Each row below holds a small network's activations on one input, seen along a few directions.
Each table varies a few parts of the input and shows all the possible inputs, shuffled.
Descriptions start from the smaller parts, as in this example, which fits no table here: ring(5) and (point or line(11) or (values(2) and line(6))).
Shared parts are said once, and a part with two or three values counts as separate values.

Other details of the inputs shift rows strongly along three fixed directions, in all tables alike. That doesn't count.

Table:
R1: [-5.53 -0.29 -3.49  5.88  3.33 -3.06  2.19 -3.96 -1.44  0.44  2.98]
R2: [ 4.04 -1.25  3.15  2.04  5.55  1.36 -3.96 -4.10  2.48  6.04  2.00]
R3: [-5.23  0.89 -1.62 -2.11 -5.13  0.57  0.14  2.90 -0.31 -3.46 -0.69]
R4: [ 4.77  0.04  2.43  3.40  3.50  1.37 -3.24 -4.69  3.48  6.75  1.48]
R5: [ 2.68  2.03  3.65 -0.94  2.61 -2.86  4.98  0.17 -4.29 -4.20 -4.88]
R6: [-3.48  0.07 -2.23 -1.74 -6.49  0.89 -0.37  3.80 -0.14 -4.00  0.47]
R7: [-4.56 -0.42 -0.54  3.38  0.16 -2.24 -1.58 -0.45 -0.30 -0.23  1.54]
R8: [-4.37 -1.83 -0.70  3.02  3.05 -4.01 -0.11 -1.96  0.17  2.37  3.13]
R9: [-3.38 -2.11 -1.21  0.09  0.45  2.22 -5.86  0.41  4.82  4.75  4.28]
R10: [ 6.67  0.06 -1.81 -5.36 -1.98  8.75 -2.86  2.95  1.71  0.85  0.21]
R11: [-3.97 -1.31 -2.05  5.38 -0.43 -3.74  0.10 -3.66  0.81  1.91  1.64]
R12: [ 4.36  0.21 -0.74 -2.29 -3.58  3.82 -2.57  1.21  3.25  1.93 -0.31]
R13: [-3.24 -1.15 -0.83  0.02  1.04 -1.12 -1.06 -0.13  1.61  2.65  1.86]
R14: [-5.57 -1.14 -1.47 -2.11 -2.80 -0.59  0.37  2.75 -0.57 -2.73  0.14]
R15: [ 3.69 -0.25  3.13  1.89  5.64  1.37 -3.72 -4.02  3.22  6.43  1.64]
R16: [-6.38 -2.21 -1.61  3.35  2.30 -4.22 -0.53 -0.42  0.19  1.62  2.81]
R17: [ 5.08  2.09  4.53 -1.30  3.49 -2.01  4.81 -1.49 -3.68 -2.72 -3.98]
R18: [ 4.12 -0.30  0.47 -2.67 -3.41  4.67 -3.33  1.63  2.24  1.26  0.10]
R19: [ 3.81  3.39  0.43 -0.10  3.32 -0.90  7.40 -2.71 -3.99 -2.56 -4.70]
R20: [ 6.87  0.71  0.56 -5.13 -4.91  6.51 -4.37  5.24  1.96 -0.66 -0.74]
R21: [-2.40 -0.65 -0.15  0.90 -1.12  0.38 -1.93 -0.61  0.52  0.53  1.12]
R22: [ 4.69  1.43  4.06 -1.39  3.87 -2.31  4.83 -1.26 -3.18 -1.97 -3.53]
R23: [ 5.75  2.77  4.30 -1.34  1.72 -1.52  5.04 -1.23 -4.19 -3.65 -4.56]
R24: [ 4.47 -1.49  0.55 -5.74 -1.06  4.75 -3.60  3.24  2.22  2.37  0.64]
R25: [-6.86  0.41 -5.81 -1.14 -4.70  0.54  3.21  4.91 -2.79 -6.48 -0.30]
R26: [ 1.94  1.29  3.27 -0.20  3.64 -3.89  5.49 -0.37 -3.96 -3.27 -4.30]
R27: [-4.57  0.08 -4.36 -1.73 -8.33 -0.51  0.60  5.48 -0.74 -5.69 -0.70]
R28: [-3.39 -1.07 -1.92  5.94  0.30 -4.22 -0.07 -3.64  0.87  1.73  2.63]
Description of these inputs: line(4) and (point or line(6)).
- Changing only the line(4) part turns R14 into R9. The same change can be made to R18. Which row results? => R4
- A walk changes only the line(4) part. It starts at R15 and steps to R2. List the rest of the walk in order. => R17, R5
- Which other rows agree with R28 in the line(4) part? List them by row number. => R1, R6, R8, R17, R22, R23

Table:
R29: [-0.10 -0.27  2.42  0.86  3.04 -4.61  3.72 -1.36 -3.20 -1.66 -2.14]
R30: [-7.83 -1.17 -2.54 -0.09 -1.44 -2.05  0.31  0.59  0.64 -0.88  1.72]
R31: [-3.63 -1.38 -0.43  0.69  0.97 -0.21 -2.37 -0.88  1.95  2.82  2.94]
R32: [-2.59  1.54 -0.77  1.11 -3.06 -2.95  3.58  1.47 -2.90 -5.92 -2.13]
R33: [ 6.30  0.91  1.86  1.28  7.41  0.48  2.69 -3.66 -2.20  2.02 -0.70]
R34: [-0.86 -1.76  1.62  3.14  3.80 -0.53 -4.35 -2.10  2.24  4.59  3.32]
R35: [-7.31 -1.81 -1.80  0.80 -1.32 -3.52  0.00  1.89 -0.08 -0.92  1.33]
R36: [ 3.98  0.70  3.13 -1.27  3.78 -0.73  1.86 -1.97 -0.37  1.81 -1.71]
R37: [ 5.18  1.31  0.76 -1.15 -0.07  0.96  2.37 -1.35 -0.77  0.26 -2.74]
R38: [ 1.80  2.10 -0.28 -2.01 -4.00  1.50  1.44  2.49 -1.49 -3.60 -3.09]
R39: [ 2.84  1.87 -0.49 -3.57 -4.34  1.63  2.61  2.40 -1.94 -3.58 -3.14]
R40: [ 7.62  1.52  1.34 -2.41 -0.49  2.39  0.97 -0.09 -0.28  0.67 -2.59]
R41: [-0.71 -0.70 -2.42 -1.24 -4.20  4.68 -3.76  1.68  2.92  0.63  1.66]
R42: [ 0.03  1.00 -0.38  0.82 -1.26 -3.21  4.17 -0.09 -2.60 -3.82 -1.78]
R43: [ 8.17 -0.39  4.86 -1.29  4.88  0.79 -0.65 -1.79 -0.34  2.65 -1.21]
R44: [ 4.95 -0.43  2.67 -2.94  1.43  0.03  0.64  1.60 -0.70 -0.35 -2.42]
R45: [ 0.74 -1.66  1.22  0.22  1.44  2.36 -6.08  0.70  3.22  3.90  2.83]
R46: [-1.21 -1.02 -0.59 -4.31 -3.19  3.45 -3.54  3.97  1.97  0.48  1.79]
R47: [-2.88 -1.28 -1.57 -3.24 -2.45  2.97 -3.27  2.34  2.63  0.70  2.34]
R48: [-0.37  0.84 -1.68 -0.02  2.62 -1.96  5.25  0.39 -3.23 -2.70 -1.97]
R49: [ 0.41 -0.20 -2.26 -1.92 -4.82  4.38 -3.87  2.54  2.19  0.41  1.69]
R50: [-1.67 -0.80 -0.31 -1.89 -1.13  2.80 -4.15  1.93  2.81  1.69  2.20]
R51: [ 0.63 -0.08 -2.11 -2.24 -4.82  5.04 -3.79  2.66  2.46  0.20  0.93]
R52: [ 6.89  1.27  2.40  0.81  1.82  0.84  0.54 -2.31 -0.56  1.13 -1.18]
R53: [-4.96 -1.19 -2.18  6.99  2.65 -4.70  1.37 -5.47  0.94  3.33  1.79]
R54: [ 2.12  1.17  2.30  6.45  4.94 -4.08  2.19 -5.83 -1.36  1.94 -0.35]
R55: [ 0.52  0.00 -1.97 -1.76 -4.49  4.78 -3.94  2.66  2.58  0.35  0.76]
R56: [ 4.03  0.19  4.52  1.51  5.68 -2.27  1.47 -3.35 -1.66  1.85 -1.19]
R57: [-1.87 -0.72 -3.20 -1.14 -4.65  3.22 -2.83  1.52  2.16  0.69  1.95]
R58: [-7.12  1.43  0.48  1.00 -0.47 -6.13  5.98  0.42 -4.58 -5.55 -2.92]
R59: [-0.12 -1.89  1.44  1.67  3.21 -0.39 -3.30 -1.82  1.73  4.25  2.97]
R60: [-1.81 -0.86 -0.21 -2.19 -1.90  2.93 -4.80  3.26  2.73  1.18  1.94]
R61: [ 6.32  1.35  1.76 -0.40 -0.17  2.44 -1.05  0.29  0.38  0.29 -1.35]
R62: [ 3.27 -0.15 -0.36  0.91 -0.71  3.89 -4.98 -0.52  3.23  3.86  2.16]
R63: [-5.56 -1.93 -0.54  1.36 -0.25 -2.22 -1.55  0.56 -0.30 -0.81  2.13]
R64: [-0.87 -1.00 -2.51 -0.86 -3.40  3.48 -2.59  0.51  2.40  1.23  1.85]
R65: [-0.02 -0.81 -1.42  0.73 -2.66  2.41 -4.30  1.53  2.46  0.35  2.85]
R66: [-5.84 -0.07 -0.88 -0.30 -1.56 -1.00 -0.53  1.75  0.28 -1.61  0.53]
R67: [-4.84  1.59 -1.11  2.88 -1.49 -4.07  5.63 -1.53 -3.34 -4.68 -3.10]
R68: [ 6.78  1.00  2.63  1.02  2.15  0.24  0.68 -2.24 -0.66  0.39 -0.89]
R69: [ 3.10  0.40  2.24 -4.30 -0.41  0.16  1.93  2.56 -1.84 -2.21 -2.76]
R70: [-0.41  1.57  0.79 -4.26 -2.29  0.95  2.00  3.10 -1.30 -4.36 -3.09]
R71: [ 3.13  1.45 -0.42 -3.33 -3.86  0.92  2.61  2.74 -1.68 -3.73 -2.73]
R72: [ 0.28  1.06 -0.89  0.42 -1.20 -1.99  4.04 -0.72 -1.60 -1.47 -2.90]
R73: [ 1.08 -1.62  1.03  0.04  2.67  1.38 -4.29 -0.95  3.22  5.50  3.09]
R74: [-5.60 -0.91 -2.01  5.92  0.41 -4.60  0.62 -2.96 -0.40 -0.06  2.94]
R75: [ 2.46  1.26 -0.77 -2.76 -3.80  0.19  2.79  3.07 -1.36 -3.50 -2.92]
R76: [-6.19 -0.60 -1.09  1.12  0.03 -1.40 -0.79 -0.38  0.88 -0.18  1.66]
R77: [-2.04 -0.66 -1.75  4.74  1.10 -2.68 -0.39 -2.92  1.21  3.41  1.62]
R78: [-1.97 -1.25 -2.76  0.86 -3.05 -0.05 -2.05  1.92  1.91 -0.19  2.26]
R79: [-6.13 -0.99  0.28  4.88  3.95 -4.38  0.00 -4.26  0.33  2.72  2.66]
R80: [-0.02  0.98  0.08 -5.38 -2.37  0.10  3.29  3.44 -1.05 -3.78 -3.38]
R81: [-2.60 -0.46 -1.52  3.42 -0.61 -1.82 -0.35 -1.69  0.13  0.67  2.02]
R82: [-5.31  0.40  0.27 -1.30 -2.48 -4.02  4.07  3.01 -4.36 -6.98 -2.92]
R83: [-4.83 -0.25 -3.66  0.27 -0.65  1.27 -0.10  2.26 -1.02 -2.40  1.81]
R84: [ 4.12  1.54 -0.67 -5.71 -1.21  4.60  2.41  4.23 -2.83 -4.56 -2.39]
R85: [ 4.57  0.70  3.88 -1.05  3.52  0.18  0.51 -1.47 -0.59  1.70 -1.29]
R86: [ 6.55  0.26  4.73  1.33  7.33 -1.76  0.78 -4.01  0.48  5.23 -1.21]
R87: [-3.81 -1.40 -0.93  0.06  0.28  0.99 -3.23 -0.45  2.46  2.16  3.08]
R88: [ 0.26  0.37  1.49 -3.71 -2.28  0.10  0.96  4.16 -2.26 -4.85 -2.96]
R89: [ 3.93 -0.91 -0.53  1.28  4.49  5.15 -5.60 -0.70  3.05  5.13  3.67]
R90: [-5.00 -1.42 -1.17  1.01  0.72 -1.83 -1.27 -0.20  1.99  2.28  2.15]
R91: [ 7.27  1.15  1.68 -2.47 -0.40  4.06  0.45 -0.79  0.18  0.37 -2.32]
R92: [-7.01 -1.05 -3.84  4.27  3.10 -3.38  2.16 -1.96 -1.52 -0.03  2.68]
R93: [ 3.59  0.87  1.08  1.61  2.34 -1.14  3.51 -4.04 -0.99  1.05 -2.21]
R94: [ 0.13  1.27  1.06  5.00  3.20 -4.08  4.19 -5.81 -2.41  0.52 -1.66]
- Changing only one part turns R30 into R47. The same change can be made to R42. Which row results? => R74
- Changing only one part turns R92 into R83. The same change can be made to R40. Which row results? => R62
- Describe the family of inputs behind these rows. => line(6) and (point or (values(2) and line(5)))
- Which other rows does R73 become when the values(2) part takes its other values? List them by row number. => R40
- Which other rows agree with R67 in the line(6) part? List them by row number. => R32, R38, R45, R55, R60, R61, R66, R70, R88, R89
- Which other rows does R66 become when the line(6) part takes its other values? List them by row number. => R31, R36, R50, R79, R90
- Which other rows does R61 become when the line(6) part takes its other values? List them by row number. => R52, R54, R71, R75, R81
- A walk changes only the line(5) part. It starts at R91 and steps to R94. List the rest of the walk in order. => R49, R52, R68
